A small network was shown many inputs. Here are its activations along a few directions, one row for each input.
Each table varies a few parts of the input and shows all the possible inputs, shuffled.
Descriptions start from the smaller parts, as in this example, which fits no table here: one of 6 places along a line, together with either a single point or one of 9 places along a line or (one of 3 separate values, together with one of 5 places around a ring).
Shared parts are said once, and a part with two or three values counts as separate values.
In the rows, zero is written as 128.

Other details of the inputs shift rows strongly along three fixed directions, in all tables alike. That doesn't count.

A family of inputs:
row 1: [205  74 145 171 187 168 162  61 144 175 148 189  73  81]
row 2: [ 78 142 115 155  90 114  97 137 137 151 125 101 140 149]
row 3: [124 112 182 112 137  90 102 146 127  76  87 133  95 118]
row 4: [107 152  88 154  77 113 173 118 141 148 156 139 147 119]
row 5: [115 141  51 133  98 115 138 135  86 111 149 148 189 166]
row 6: [131 173 104  88 112  84 134 143  66  56 133 129 181 138]
row 7: [140 131 187 121 140  99 108 102 119 133 103 123  98 118]
row 8: [125 112 180 105 134  81 100 140 104  73  85 144  94 122]
row 9: [199  44 113 160 199 159 134  88  88 150 134 191  96 162]
row 10: [143 131 170 120 163 120  68 136 122 111 109  97 124 149]
row 11: [ 76 163 110 179  55 140 152 122 184 197 162 113 113  87]
row 12: [150 145 185  85 157 128 105 128 123 108 109 105 114 123]
row 13: [138 125 182 136 161 109  85 113 125 134 112  99 117 152]
row 14: [114 118 190  63 127 116 102 127 103 109  91 125  95 115]
row 15: [113 117 192 135 123 129  93 150 174 131  90 109  71  93]
row 16: [188  74 172 176 198 195 171  72 193 204 144 158  60 108]
row 17: [130  65  89 159 134 174 169 133 158 151 130 161 117 125]
row 18: [212  60 115 157 197 186 132  78 109 172 144 179  97 138]
row 19: [142 121 166 127 168 111  79 127 119 111 109 102 122 154]
row 20: [122 114  34 102  96 120 164 177  79  73 140 163 186 153]
row 21: [ 64 131  95 116  66 127 188 136 152 144 145 137 144 127]
row 22: [145 120 166  79 133  96  87 143  84  61  92 142 112 106]
row 23: [132 120 171 127 153  95  74 115 102 123 107 114 116 158]
row 24: [106 155  80 114 109  95 198 142 100  82 156 137 193 166]
row 25: [ 93 136 120 120  79  91 132 146 119  96 119 144 130 111]
row 26: [108 121 197  91 132 147 109 149 164 140  92  97  78 104]
row 27: [130 129 187 135 152 106  76 105 118 147 112 104 106 149]
row 28: [124 153  58 129 104 113 149 118  97 127 159 140 192 157]
row 29: [139  91  83 180 151 152 155 109 137 154 148 152 137 154]
row 30: [131 123 108 178 124 203 126 114 179 223 164 118 112 106]
row 31: [186  80  79 129 170 135 201 137 104  66 134 200 148 126]
row 32: [105 149 103 137 104 141  94 156 140 142 126  92 153 135]
row 33: [129 108 101 179 122 162 145  90 151 206 155 140 112 134]
row 34: [ 90 158 128 142  82 135  83 125 141 179 134  92 128 129]
row 35: [ 70 168 155 149  74 139 124 115 180 200 129  93 103 102]
row 36: [108 135  68 122  70 113 170 146 112  95 144 162 160 117]
row 37: [ 90 117 102 118  94 138 111 177 153 122 108 111 131 123]
row 38: [ 90 160 135 144  91 115  98 116 137 172 137  92 136 141]
row 39: [162 139 162 107 165 122  77 122  96 112 114 106 136 142]
row 40: [112 164 126 120 112 127 138 138 158 123 130 100 148 124]
row 41: [151  94  81 166 146 145 153 101 107 152 145 173 139 158]
row 42: [ 87 153 102 157  78 132 176 115 167 174 154 122 137 126]
row 43: [108 173 126 126  84 119 119 131 140 134 134 113 139  97]
row 44: [168 147 164  70 171  98 111 130  63  50 107 121 141 141]
row 45: [171 148 154  79 167  83 107 137  67  45 108 129 139 129]
row 46: [105 129 188 131 112 158  76 161 181 163 102  92  67  61]
row 47: [138 140 197 108 140 120  96 103 116 137 105 120 100 112]
row 48: [ 90 117 208  94 113 128 102 126 143 157  95 111  66 108]
row 49: [211  68 134 169 220 172 155  75 147 177 152 157 101 145]
row 50: [219  73 148 124 226 166 187  83 128 126 145 179 103 138]
row 51: [ 72 141  86 181  78 158 126 148 194 193 156  91 141 133]
row 52: [ 95 147 209 162 123 128  87 127 185 175 108  86  65  85]
row 53: [126 114 156 115 137 116  45 130  89 123  98 118 109 147]
row 54: [ 76 133 117 162  94 142  86 159 170 162 124  81 126 139]
row 55: [125 159  91 110 122 112 106 151  99  95 136 103 181 156]
row 56: [112 164 107 127 120 118 111 144 136 124 138  85 170 148]
row 57: [105 167 133 100  99 113 132 118 117 127 131 122 146 127]
row 58: [116 145  58 137 102 140 130 145 124 132 156 127 175 147]
row 59: [117 169  72 138  99 127 165 149 145 111 164 128 166 104]
row 60: [133 118 155 109 139 124  43 136  92 119 100 113 113 142]
row 61: [107 169 115 136 105 113 131 148 161 112 132 103 143 102]
row 62: [135 169  57 109 114 101 182 156  92  64 162 138 202 146]
row 63: [104 115  55 118  87 144 153 170 130 111 140 144 169 132]
row 64: [ 97 140  64 159  96 119 153 133 142 142 160 116 174 159]
row 65: [136 142 188 125 154  99  99 135 134  90 102 109 107 114]
row 66: [152 130 172 102 166  73 122 126  85  54 105 119 127 153]
row 67: [ 64 135 116 166  84 132  87 155 164 167 124  84 125 142]
row 68: [103 159 121 135 101  83 144 129 125 106 128 131 146 129]
row 69: [130  78 139  93 154  87  99 158  81  62  78 143 118 156]
row 70: [ 83 176 142 150  85 150 119 147 200 179 134  70 117  93]
row 71: [132 172  53 118 112  97 174 157  87  59 165 149 194 129]
row 72: [139 122 171  94 131 118  87 149 120  87  95 126 101  91]
row 73: [112 171 124  89 102 116 132 127 112 112 133 119 156 126]
row 74: [166 129 163  93 175  75 127 131  80  43 103 119 136 151]
row 75: [ 98 162 137 151  96 122 132 138 185 151 128  96 120 106]
row 76: [142 130 185  91 161  87 126 110  92  96  99 124 110 151]
row 77: [116 135  44 136  96 140 134 153 115 122 153 134 183 153]
row 78: [167 112  75 145 149 159 150  98 113 155 159 160 148 141]
row 79: [166 109  92 153 164 124 201 104 120 108 150 176 144 138]
row 80: [117 140  49 144 110 127 147 153 129 118 152 127 188 162]
row 81: [100 164 129  93 105  86 145 124  94  96 126 127 159 149]
row 82: [154  73  92 103 164 130 224 119  95  84 137 190 145 151]
row 83: [107 172 129 105  98 136 131 135 144 137 135 102 146 113]
row 84: [139 171  97  95 128  83 142 159  87  48 135 127 182 133]
row 85: [132 119 184  60 149 129 112 150 114  90  94 120 106 115]
row 86: [ 78 175 151 155  67 140 108 122 177 194 133  95 105  79]
row 87: [117 166  66 121  99 138 177 138 149 132 163 121 172 122]
row 88: [150 140 173 111 151 124  66 110 103 138 115 104 119 135]
row 89: [ 66 134 101 123  69 148 184 152 185 153 149 116 139 117]
row 90: [194  81 154 180 191 213 129  84 177 232 158 130  76 108]
row 91: [149  95  79 166 143 184 137 127 144 165 152 144 133 133]
row 92: [136 115 111 166 141 162 193  91 173 176 151 144 113 122]
row 93: [ 95  92 176 132 107 133  68 144 138 163  86 120  68 114]
row 94: [145 111 144 113 170 112  66 154  90  79  96 114 135 164]
row 95: [103  88 171 122 122 117  78 146 126 128  80 125  81 130]
row 96: [152 112 109 139 160 156 199 101 149 140 156 152 136 136]
row 97: [152  92  99 101 142 172 197 120 128 130 144 177 135 112]
row 98: [ 90 103 175 126  98 148  56 148 145 174  89 109  68 101]
row 99: [147 140 183 112 138 109  98 105 115 129 105 124 101 112]
row 100: [241  72 126 138 236 142 191  97 104  90 147 195 111 136]
row 101: [173 123  90 141 156 140 176 104 103 107 159 180 150 107]
row 102: [153 109 102 174 149 133 190  93 134 137 150 174 124 115]
row 103: [141  94 110 106 132 174 187 108 130 143 147 175 120 106]
row 104: [155 146 178  76 159 104  99 114  78  81 105 126 125 130]
row 105: [ 86 124  97 104  78 131  99 164 118 120 115 124 138 117]
row 106: [ 51 139 123 167  71 136  78 148 166 188 124  81 114 134]
row 107: [203  82 161 167 182 201 155  74 178 206 152 160  64  81]
row 108: [155 129 174 103 163  74 123 114  75  65  97 131 125 149]
Description of these inputs: one of 9 places around a ring, together with either one of 3 separate values or one of 4 places along a line or one of 5 places along a line.
- Changing only the place on the ring of 9 turns row 102 into row 11. The same change can be made to row 108. Which row results? => row 7
- Changing only the place on the ring of 9 turns row 38 into row 13. The same change can be made to row 9. Which row results? => row 67
- Changing only the place on the ring of 9 turns row 107 into row 6. The same change can be made to row 30. Which row results? => row 78
- Which other rows does row 71 become when the place on the line of 5 takes its other values? List them by row number. => row 44, row 45, row 83, row 107
- Which other rows does row 31 become when the choice among 3 separate values takes its other values? List them by row number. => row 26, row 37
- Which other rows does row 86 become when the place on the line of 5 takes its other values? List them by row number. => row 1, row 47, row 57, row 99
- Which other rows agree with row 32 in the place on the ring of 9? List them by row number. => row 12, row 46, row 55, row 59, row 62, row 63, row 84, row 85, row 87, row 90, row 91
- Start at row 2 and move only the place on the ring of 9, one step at a time. The first step leads to row 29. Which rows follow, in order? => row 51, row 80, row 32, row 58, row 18, row 5, row 41
- Start at row 54 and move only the place on the line of 4, one step at a time. The first step leads to row 51. Which rows follow, in order? => row 19, row 49

A family of inputs:
row 109: [ 69 137 208 116  89 110  74 160 179 136  74  80  74  98]
row 110: [191  92 205 107 204  98 124  77  73  97  98 160  82 126]
row 111: [177 118 110 113 164 128 170 146 104  59 135 160 154 130]
row 112: [121 180 134  92 112  77  57 158  84  69 110  79 172 152]
row 113: [120 101  88 144  90 171 201  99 157 188 154 170 118 104]
row 114: [ 71 171  96 139  74 146 145 164 178 144 153  93 152  93]
row 115: [122 142 220 114 136 140  71 116 151 167  96  88  59  90]
row 116: [ 58 171 105 152  61 118 160 158 190 133 142  99 147 108]
row 117: [104 127  82 132 115  83 118 141  82  79 124 138 177 182]
row 118: [ 96 189  89 123  93  59 128 139  88  75 137 105 204 168]
row 119: [144  85 114 188 153 157 136  94 151 188 139 147 105 137]
row 120: [125 100 137  84 132 104  76 158  78  68  93 136 122 158]
row 121: [165 134 171  87 172 108 100 129  86  73 109 128 113 126]
row 122: [146 144 169  87 146  87 113 128  85  70  99 117 126 140]
row 123: [162 100 111 173 155 176 131 101 156 190 150 139 108 129]
row 124: [135 119 204 140 153 154  22 131 151 175  96  93  80 119]
row 125: [192 104 121 101 183 130 172  93  73  95 140 181 136 132]
row 126: [ 43 189 103 148  39 105 155 165 185 140 144  87 161 109]
row 127: [ 79 135  95 108  77 108 156 170 155 109 126 123 154 126]
row 128: [ 96 174  95 100  91  79 164 175 113  50 125 111 192 146]
row 129: [146  80  62 194 129 193 172 103 156 206 160 157 125 148]
row 130: [ 76 149 181 130  98 133  13 155 152 162  91  54  96 131]
row 131: [183 135 165 106 189 112  79 113  79  91 116 116 135 141]
row 132: [ 51 118  77 162  54 143 142 146 158 162 133 126 135 133]
row 133: [189  95 193 100 205 115 124 112 101  74  93 138  88 132]
row 134: [ 90 113 196 114 101 149  30 163 150 157  89  93  74 105]
row 135: [157  96 122 171 157 165 135  96 156 191 144 141 111 136]
row 136: [102 163  75  73  61  89 141 162  78  69 124 143 176 132]
row 137: [135 116  99 171 116 153 201  90 163 186 166 164 118 107]
row 138: [149 118 110 164 141 169 114 116 157 183 145 132 121 124]
row 139: [144 106  98 178 131 160 207  97 174 179 165 164 110 111]
row 140: [ 81 163  99 143  84 137 160 140 172 158 148 106 139 109]
row 141: [ 63 177 101 135  67 136 145 165 183 144 147  91 151 103]
row 142: [116 156 198  96 129  96  79 123 119 116  93  95  96 116]
row 143: [178 109 123 103 171 117 178  94  75  94 138 179 137 140]
row 144: [105 150 218 109 133 129  64 140 168 155  94  75  70  90]
row 145: [127 146 220 114 131 145  64 122 151 165  97  93  66  84]
row 146: [154  92 119 190 159 156 146  91 149 192 146 144 102 134]
row 147: [126 114 212 142 157 142  36 120 150 180  89  90  71 131]
row 148: [111 152 221 109 124 129  60 133 160 155  96  79  72  91]
row 149: [ 93 191  88 109  95  74 124 145  86  78 138  95 211 168]
row 150: [182  73 108  99 177 134 166 140  99  69 125 187 131 126]
row 151: [166  94  87 208 148 170 185  77 161 202 176 160 122 133]
row 152: [155 118  89 157 120 187 188  91 155 193 174 173 120  91]
row 153: [103 158  67 108 101  93 112 163  85  78 135 115 198 175]
row 154: [ 51 122  84 147  49 149 133 159 161 166 137 116 147 133]
row 155: [176  76 115  85 170 131 171 103  72  92 132 199 124 129]
row 156: [163  82 107 100 167 126 172 145  98  70 125 178 133 133]
row 157: [177 106 123 123 178 102 181 102  83  83 137 176 129 145]
row 158: [202 103 177 110 213 118  83 100  81  95 112 128 106 152]
row 159: [200 110 113 124 202 131 147  96  79  98 152 158 159 158]
row 160: [128 163  91 100 122 105 151 159  95  68 137 131 177 132]
row 161: [ 86 174  82 130  90 103 126 137 128 130 145  97 182 155]
row 162: [141  75 142 144 136 160 173  78 147 182 127 173  75  96]
row 163: [123 132  70 115 116 109 102 159  80  79 132 129 189 166]
row 164: [120 127  85 160 107 172 193 132 192 159 166 138 133 104]
- Changing only one part turns row 132 into row 154. The same change can be made to row 157. Which row results? => row 122
- Changing only one part turns row 127 into row 156. The same change can be made to row 161. Which row results? => row 158
- Describe the family of inputs behind these rows. => one of 4 places along a line, together with either one of 3 separate values or one of 5 places along a line or one of 6 places along a line
- Which other rows does row 134 become when the choice among 3 separate values takes its other values? List them by row number. => row 136, row 150
